A small network was trained on invented records. Each row is its activation on one of them, seen along a few directions.
Here are examples, each followed by its value of one field, P.
Records without P are marked none.
The largest differences between rows may come from other fields.
(in the rows, 500 means zero)
Strong random noise was added to every row along 14 fixed directions; ignore it. To show where, here is one row again and again, with new noise each time:
[535 294 273 648 461 784 721 635 664 297 546 491 906 607 497 376 816 694
 351 634 421 609 621 524 394 287 558]
[504 432 675 603 352 387 691 544 466 250 786 463 459 602 596 336 704 459
 595 628 562 479 367 375 620 480 294]
[460 254 175 606 459 678 416 552 659 706 234 519 648 590 751 516 777 637
 594 679 584 765 493 326 485 117 498]
[403 727 886 425 647 374 330 561 486 610 571 548 275 631 576 631 588 499
 688 574 454 521 651 364 616 517 471]
[454 561 402 446 371 510 344 533 654 242 348 489 512 676 440 532 492 330
 684 571 633 702 633 685 439 504 553]
[286 454 598 654 192 364 407 426 454 434 845 613 602 185 238 612 703 382
 416 505 613 326 367 413 618 566 420]
[657 338 599 540 329 381 616 598 486 420 482 615 358 449 422 308 235 287
 385 486 502 497 629 742 581 771 438]
[515 462 474 648 330 389 635 698 276 436 484 583 558 895 387 412 628 555
 614 756 493 378 458 585 658 506 481]
[602 635 555 491 617 444 488 361 436 443 590 385 695 356 730 584 566 640
 539 490 545 360 645 483 394 293 438]
[261 502 721 593 485 264 534 584 417 573 466 650 908 629 654 521 668 494
 724 869 524 672 709 767 451 445 485]
[426 558 162 695 176 656 500 552 370 257 532 635 867 691 128 477 568 554
 516 594 568 367 517 645 556 506 648]
[269 533 535 619 331 423 648 413 739 610 709 477 528 373 301 572 344 414
 727 362 826 460 321 450 644 429 546]
[515 633 275 651 172 566 369 287 464 226 540 585 869 261 434 463 379 394
 594 460 732 417 641 607 487 502 485]
[645 357 187 497 484 745 595 615 591 314 458 427 416 660 476 411 395 497
 427 489 506 609 510 544 490 490 477]
[520 729 444 543 438 572 599 428 412 385 492 565 736 564 638 341 394 500
 644 466 562 476 474 530 573 525 551]
[326 286 233 572 438 713 811 558 460 685 566 657 641 683 544 240 371 619
 449 457 483 741 173 520 567 453 657]

[525 313 573 418 458 453 416 628 622 393 577 415  87 488 328 562 703 367
 313 450 447 514 353 378 538 556 433] | p5
[369 929 583 491 403 670 427 542 827 478 333 650 623 489 342 517 741 346
 537 282 485 476 396 327 741 687 804] | p5
[475 464 445 638 418 416 396 377 452 507 561 463 685 206 559 566 567 476
 621 616 702 418 524 396 500 269 309] | p4
[506 713 383 293 731 578 476 558 487 377 364 383 569 413 550 616 568 350
 338 430 357 450 288 582 460 682 540] | p8
[411 484 572 399 681 403 499 473 469 706 406 472 460 396 560 553 273 461
 551 469 531 590 474 618 412 470 534] | p6
[428 429 913 556 564 359 463 538 368 758 707 668 291 545 421 448 467 654
 529 559 401 499 684 384 573 440 489] | p4
[455 303 537 557 459 395 620 343 501 615 780 454 344 475 720 404 417 612
 605 440 678 608 362 359 511 233 380] | p2
[506 567 332 562 421 659 382 462 392 403 548 570 570 585 354 518 314 575
 574 527 553 514 702 551 470 492 530] | p10
[444 321 558 426 631 224 509 556 417 541 614 315 344 390 614 669 529 375
 510 672 567 502 358 565 453 414 242] | p8
[431 410 513 623 396 442 481 457 507 429 658 486 515 293 641 571 481 313
 623 681 645 561 500 425 596 639 149] | p9
[378 597 564 482 640 546 564 497 654 468 394 440 811 456 753 519 710 492
 628 607 496 678 525 488 411 400 495] | p6
[660 261 341 654 462 548 511 514 331 515 419 530 636 407 658 411 425 542
 471 720 496 531 697 541 446 464 260] | p7
[297 629 360 327 949 708 245 517 409 766 503 452 583 441 537 879 483 684
 414 537 338 599 611 504 335 380 583] | none
[690 745 463 389 837 637 559 494 482 571 425 291 410 561 742 562 439 670
 576 424 444 349 485 277 510 389 466] | p10
[389 530 582 319 733 541 431 476 646 746 480 418 132 403 542 649 238 390
 534 325 505 638 382 411 517 620 495] | none
[436 481 658 454 578 424 632 429 632 423 685 418 625 495 620 473 648 609
 503 454 527 576 504 544 361 296 571] | p2
[656 540 304 310 666 577 432 600 545 337 274 277 266 552 418 645 390 362
 430 443 465 457 420 600 418 622 458] | p3
[629 608 599 733 370 426 676 523 374 397 730 447 464 695 392 479 416 598
 740 634 634 158 601 367 716 527 303] | p1
[523 498 621 533 442 632 457 563 587 489 584 653 332 560 454 407 470 460
 428 478 378 587 665 397 619 725 479] | p1
[534 514 658 552 633 546 522 539 663 692 639 474 280 334 429 645 291 482
 528 455 546 430 685 364 645 600 366] | p9
[551 597 548 402 442 208 609 423 327 449 484 401 342 624 394 523 193 429
 616 378 625 306 315 759 484 604 550] | p3
[290 176 673 519 490 390 479 372 573 469 890 411 355 188 619 544 603 426
 504 572 630 734 356 336 390 369 200] | p7

Here are new rows. What is P for each?
[658 140  96 591 180 572 421 436 535 361 454 517 411 360 497 350 360 375
 391 478 677 638 489 547 459 411 372] | p10
[589 267 618 530 320 275 603 467 384 699 294 699 533 537 785 177 606 506
 394 522 405 586 388 568 511 503 566] | p1
[492 206 389 543 568 457 756 814 638 581 611 302 265 706 150 718 651 558
 338 606 460 319 317 528 583 514 446] | p2
[293 316 547 502 607 605 527 683 625 706 544 652 408 414 434 495 416 344
 361 570 387 775 496 525 591 684 469] | p8
[538 631 590 496 729 572 768 534 456 745 609 527 526 370 457 487 279 607
 327 292 398 281 414 493 621 606 615] | p2
[404 533 409 435 578 645 424 500 664 692 399 512 443 619 632 587 648 615
 528 433 454 656 431 333 515 400 630] | p2
[510 813 520 569 454 679 523 444 568 252 758 522 607 345 424 482 529 434
 487 373 544 332 506 322 681 599 465] | p2
[345 634 279 425 565 539 209 379 323 412 634 394 453 432 510 771 529 457
 612 571 614 486 317 381 481 425 349] | p9
[297 247 592 641 458 450 613 532 551 669 689 548 665 387 506 539 702 581
 470 680 493 566 460 415 490 422 390] | p3
[479 320 482 499 388 479 497 254 401 465 775 559 477 357 735 295 447 587
 440 388 572 667 388 422 408 326 441] | p2
[501 305 607 451 525 312 431 459 352 660 538 576 545 377 439 525 529 638
 260 460 388 473 646 705 296 349 629] | p4
